B =
array([110, 111, 116, 115, 153, 108, 135, 118, 117, 113, 140, 127, 150,
       115, 111, 112])
The fifth entry is 153
Which number is the entry just right of 113?
Answer: 140
The entry just right of 118: 117
Which number is the second entry from the left?
Answer: 111
The 1st entry from the left -> 110
Which number is the third entry from the left?
Answer: 116
Which number is the first entry from the right?
Answer: 112
The entry just left of 118: 135

data =
[[131 138 119 122 120 138 134 128 126 130 129 118 119 113]
 [126 125 137 138 140 122 125 131 132 132 128 138 141 140]
 [109 134 129 144 148 117 118 128 126 143 118 127 152 122]
 [112 133 130 142 145 119 120 128 127 141 120 129 149 124]
 [127 138 119 124 123 135 131 127 125 133 127 117 123 112]
 [133 122 141 135 136 125 129 133 134 127 133 143 137 148]
 [128 128 128 128 128 128 128 128 128 128 128 128 128 128]
 [150 117 136 118 115 135 138 131 134 113 141 139 112 148]
 [110 134 129 143 147 118 119 128 126 142 119 127 150 122]
 [109 135 128 143 147 118 118 128 126 143 118 127 151 121]
 [129 137 120 123 122 136 132 128 126 131 128 118 121 114]
 [112 133 130 142 145 119 120 128 127 141 120 128 149 124]
 [147 118 137 121 119 134 136 131 134 116 139 140 116 148]]
The maximum -> 152
The smallest entry in the last column is 112
The first entry in reading order -> 131
The first entry on the diagonal from the top-right corner: 113
The entry directly above the largest entry?
A: 141
The fifth-last entry, reading row by row?
A: 116
The top entry of the column that holds the largest entry -> 119
The third entry in reading order?
A: 119
The entry in the bottom-left corner?
A: 147
The fourth entry, reading row by row is 122
The bottom-right entry: 148
The 4th entry from the end, reading row by row: 139
The fifth entry, reading row by row -> 120
The entry just right of the largest entry?
A: 122
The entry just left of the largest entry?
A: 127
The 2nd entry from the end, reading row by row -> 116
The second entry, reading row by row?
A: 138

Questions about the array below.
1) The smallest entry in the first column?
2) The bottom-left entry?
3) The top-left entry?
4) The entry directly below the largest entry?
5) The 2nd largest entry?
6) The 2nd entry on the main diagonal?
7) The entry in the bottom-right corner?
8) The entry just left of the smallest entry?
[[140 119 116 130 115 132 135 122 139 122 125]
 [123 130 135 126 134 125 126 132 123 128 132]
 [114 149 133 138 141 136 109 123 121 150 118]
 [115 149 131 140 140 137 108 121 123 151 117]
 [121 141 129 135 134 134 115 123 125 144 119]
 [118 145 130 137 137 136 112 122 124 147 118]
 [127 116 138 112 130 112 139 143 118 115 142]
 [128 116 137 113 130 113 139 143 118 115 141]]
1) 114
2) 128
3) 140
4) 144
5) 150
6) 130
7) 141
8) 137

Questions about the table below. Rows and columns are numbered from 0.
1) The entry just right of the largest entry?
2) The entry at row 2, column 2?
3) The entry at row 1, column 0?
4) The entry in row 0 and column 0?
5) The entry in row 0 and column 1?
6) The top-right entry?
7) The bottom-right entry?
8) The entry in row 0 and column 2?
[[138 134 130 134]
 [155 132 128 130]
 [140 130 128 130]
 [142 128 130 128]
 [140 128 132 134]
 [140 130 128 132]
 [140 132 128 142]
 [134 136 130 146]
 [132 130 128 132]
 [142 128 128 134]]
1) 132
2) 128
3) 155
4) 138
5) 134
6) 134
7) 134
8) 130

Questions about the matrix below.
1) Which number is the largest entry?
2) Which number is the entry just right of the smallest entry?
array([[130, 131, 131, 123, 118, 126, 145, 135, 136, 138, 117, 124, 122,
        128],
       [135, 128, 125, 129, 126, 115, 118, 131, 119, 130, 117, 117, 126,
        142],
       [128, 123, 126, 141, 113, 116, 107, 125, 128, 137, 133, 111, 124,
        113],
       [131, 132, 116, 122, 137, 143, 120, 139, 122, 113, 130, 127, 120,
        129],
       [129, 117, 125, 126, 113, 144, 137, 115, 132, 132, 130, 128, 134,
        123],
       [140, 129, 122, 126, 116, 125, 116, 118, 141, 121, 122, 128, 139,
        131],
       [125, 124, 110, 122, 122, 141, 126, 139, 117, 121, 134, 123, 138,
        118],
       [148, 122, 125, 143, 120, 134, 134, 119, 133, 130, 133, 114, 126,
        121],
       [115, 137, 130, 128, 116, 121, 120, 132, 118, 133, 134, 121, 120,
        135],
       [123, 119, 128, 153, 121, 137, 136, 123, 125, 136, 136, 115, 131,
        126],
       [133, 127, 125, 127, 110, 132, 130, 141, 130, 112, 125, 144, 127,
        132]])
1) 153
2) 125

A =
129,125,113,116,137,121,131,144,121,136,122,123,122
127,111,140,129,109,134,122,105,136,123,141,132,127
118,142,127,133,121,124,128,138,150,126,117,120,130
127,112,137,125,115,132,124,110,138,127,141,131,125
133,118,128,115,132,113,120,131,103,130,126,120,127
Rows and columns are numbered from 0.
Give the entry in row 0 and column 1.
Answer: 125
The entry at row 0, column 2 is 113
Give the bottom entry of the column that holds the smallest entry.
Answer: 103
The entry in the bottom-right corner is 127
The entry at row 2, column 0: 118
Give the entry just left of the smallest entry.
Answer: 131
Give the top entry of the column that holds the smallest entry.
Answer: 121
Give the entry just right of the smallest entry.
Answer: 130
Give the bottom-left entry.
Answer: 133
The entry just left of the centre entry is 124
Give the maximum.
Answer: 150
The entry in row 1 and column 0 is 127
The entry directly above the centre entry is 122
Give the entry just right of the centre entry.
Answer: 138
Give the entry in row 0 and column 0.
Answer: 129
The entry in row 2 and column 2 is 127
Give the entry at row 1, column 2.
Answer: 140
Give the entry just left of 144.
Answer: 131
Give the top-right entry.
Answer: 122

[[143 142 148 146]
 [142 142 145 144]
 [133 130 148 143]
 [110 111 123 118]
 [108 111 120 117]
 [111 110 125 120]
 [110 110 126 117]
 [142 142 147 145]
 [133 124 144 138]
 [132 135 148 145]
 [107 109 124 116]
 [150 153 139 145]]
Indices start at 0.
Find the top-right entry.
Answer: 146
Find the bottom-right entry.
Answer: 145
The bottom-left entry: 150
The top-left entry -> 143
Find the entry at row 1, column 2.
Answer: 145
Find the entry at row 2, column 0.
Answer: 133
Find the entry directly above the smallest entry.
Answer: 132
The entry at row 1, column 0 is 142
Find the entry in row 1 and column 1.
Answer: 142
Find the entry directly above the largest entry.
Answer: 109
Find the smallest entry.
Answer: 107
The entry at row 2, column 1: 130
Find the entry at row 0, column 1.
Answer: 142
Find the maximum.
Answer: 153
The entry directly below 126 is 147
The entry directly above 109 is 135
Find the entry just right of 123.
Answer: 118
